Each row below holds a small network's activations on one input, seen along a few directions.
Each table varies a few parts of the input and shows all the possible inputs, shuffled.
A made-up example of a description, with smaller parts first: ring(8) and (point or (values(2) and line(4)) or line(9)).
Shared parts are said once, and a part with two or three values counts as separate values.

Other details of the inputs vary at random and push rows far along three fixed directions, the same in every table; ignore that.
These rows show it; all are for the same input, with only those details redrawn:
23  7  35  -33  -7  14  7  -4  47  1  -38  21
-4  -19  21  -12  -19  22  -14  40  11  12  -55  -18
24  11  19  -18  14  8  9  -4  49  4  5  36
-12  47  19  -22  -6  -22  -4  -24  5  24  -26  -24
-6  22  -9  8  23  -10  -7  7  10  22  34  4
10  -28  13  -3  0  29  -7  44  28  6  -20  13
-17  -6  14  -7  -20  10  -18  35  -7  21  -52  -37
-8  43  -1  -4  18  -22  -3  -17  10  24  24  -3

Rows:
row 1: 21  -18  11  -3  10  24  12  14  33  -25  13  59
row 2: 11  -2  27  -19  -10  -7  14  -29  17  -5  -33  5
row 3: 30  -13  14  -17  7  16  27  -15  43  -15  3  42
row 4: -7  -11  -5  17  -4  -2  -8  13  -14  6  -1  -16
row 5: 9  21  0  -3  6  -2  5  -31  11  2  21  13
row 6: 12  3  3  0  20  8  0  14  32  10  23  27
row 7: -25  1  3  7  -29  4  -15  14  -34  18  -45  -45
row 8: 19  -17  -4  0  19  16  2  18  35  8  28  33
row 9: -10  25  1  -20  -28  -17  -5  -25  -17  -1  -27  -23
row 10: 16  -36  23  -12  -24  20  1  30  16  -18  -53  -6
row 11: -5  31  -5  3  3  -18  -1  -35  -11  6  28  6
row 12: -15  -18  -12  13  2  -6  -8  2  -19  4  6  -27
row 13: 25  7  24  -30  -3  -3  17  -20  16  -20  -43  12
row 14: 2  14  24  -16  -4  -15  14  -25  12  -9  -26  -9
row 15: 4  33  17  -29  -20  -6  4  -27  12  -9  -34  -9
row 16: 34  -15  12  -16  -4  17  15  -25  32  -14  8  49
row 17: -24  -26  -33  31  11  -3  -16  34  -30  6  29  -24
row 18: 18  2  -5  -11  3  -8  7  -19  21  -16  15  10
row 19: -10  -35  -30  30  4  4  -16  24  -24  9  28  -21
row 20: -19  41  26  -14  -19  -24  4  -34  -17  9  -38  -13
row 21: -21  22  -16  18  16  -20  -5  -13  -21  7  42  -2
row 22: 4  -46  -22  21  -1  31  -10  33  -4  4  19  5
row 23: -13  -14  -3  13  3  -1  -8  12  -12  -2  0  -20
row 24: -11  18  -14  12  19  -5  0  0  -2  1  34  10
row 25: -2  10  18  -20  -18  -9  13  -27  0  -2  -31  -3
row 26: -7  25  -3  -14  -4  -31  3  -29  -29  4  -23  -33
row 27: -16  -1  -3  1  -15  6  -6  22  -38  -2  -41  -59
row 28: 0  12  -16  10  15  -17  -4  -2  2  -8  36  -1
row 29: -9  -6  -7  12  -10  -1  -8  27  -18  1  -3  -10
row 30: -23  -3  -6  16  -3  -4  -5  22  -25  5  -1  -15
row 31: -28  3  -8  22  1  -3  -10  21  -29  17  1  -22
row 32: -8  18  -25  17  13  -12  -8  7  -11  -3  49  10
row 33: -11  40  -7  6  21  -19  -4  -30  -16  -5  15  13
row 34: -20  -3  -6  1  -25  -18  -12  6  -35  11  -33  -60
row 35: -2  -27  4  8  -8  13  1  17  -5  1  -8  15
row 36: 16  8  -1  -9  -2  -9  12  -18  11  -5  14  21
row 37: 13  -43  5  -2  -5  34  4  17  18  -10  -12  16
row 38: -16  -14  17  4  -17  -1  -8  18  -16  3  -45  -29
row 39: 2  24  11  -28  -13  -11  1  -31  -22  -6  -10  -34
row 40: -6  25  -11  6  -2  -20  3  -33  -16  14  25  4
row 41: 39  -2  22  -26  10  21  17  -8  29  -32  14  33
row 42: 18  -17  1  7  21  19  17  14  31  -13  27  40
row 43: 10  12  29  -18  -27  5  8  -23  8  -3  -42  14
row 44: 2  -49  -16  17  5  36  -5  47  6  -7  11  17
row 45: -13  10  -28  22  25  -9  -10  -7  -26  1  37  12
row 46: -7  9  -35  15  12  -7  -6  2  -9  4  49  -4
row 47: -6  -42  -11  23  9  20  -11  52  -2  -11  8  2
row 48: 9  2  14  -13  -18  -7  7  -31  4  2  -27  -9
row 49: -3  -10  -6  9  -7  9  -5  28  -5  1  -6  -11
row 50: -12  28  -22  20  27  -31  -10  -10  -27  -4  35  2
row 51: 19  -31  -1  -3  -9  23  6  22  17  -8  -8  13
row 52: 3  17  3  -2  9  -9  14  -29  10  7  17  18
row 53: -4  26  -14  2  14  -31  -3  -30  -20  -5  16  2
row 54: 0  -38  18  -10  -23  13  3  17  0  -7  -56  -26
row 55: -13  -24  -32  33  1  12  -12  30  -26  18  27  -12
row 56: 16  15  -9  -9  13  -5  17  -25  -1  -10  19  -5
row 57: 5  -53  -4  19  6  42  -5  51  11  -11  3  17
row 58: 0  7  -12  14  14  -13  -3  -14  -3  2  37  -1
row 59: 0  8  -1  -4  4  -7  7  -30  1  -2  18  15
row 60: 1  18  -1  -9  4  -10  9  -28  5  -6  18  24
What do these inputs look like to the network? -> values(2) and (point or line(5) or (values(3) and ring(8)))
Changing only the values(2) part turns row 47 into row 17. The same change can be made to row 30. Which row results? -> row 25
Changing only the values(2) part turns row 53 into row 50. The same change can be made to row 19. Which row results? -> row 58
Which other rows does row 16 become when the values(3) part takes its other values? List them by row number. -> row 19, row 22
Which other rows does row 21 become when the values(2) part takes its other values? List them by row number. -> row 59
Which other rows does row 46 become when the values(2) part takes its other values? List them by row number. -> row 15
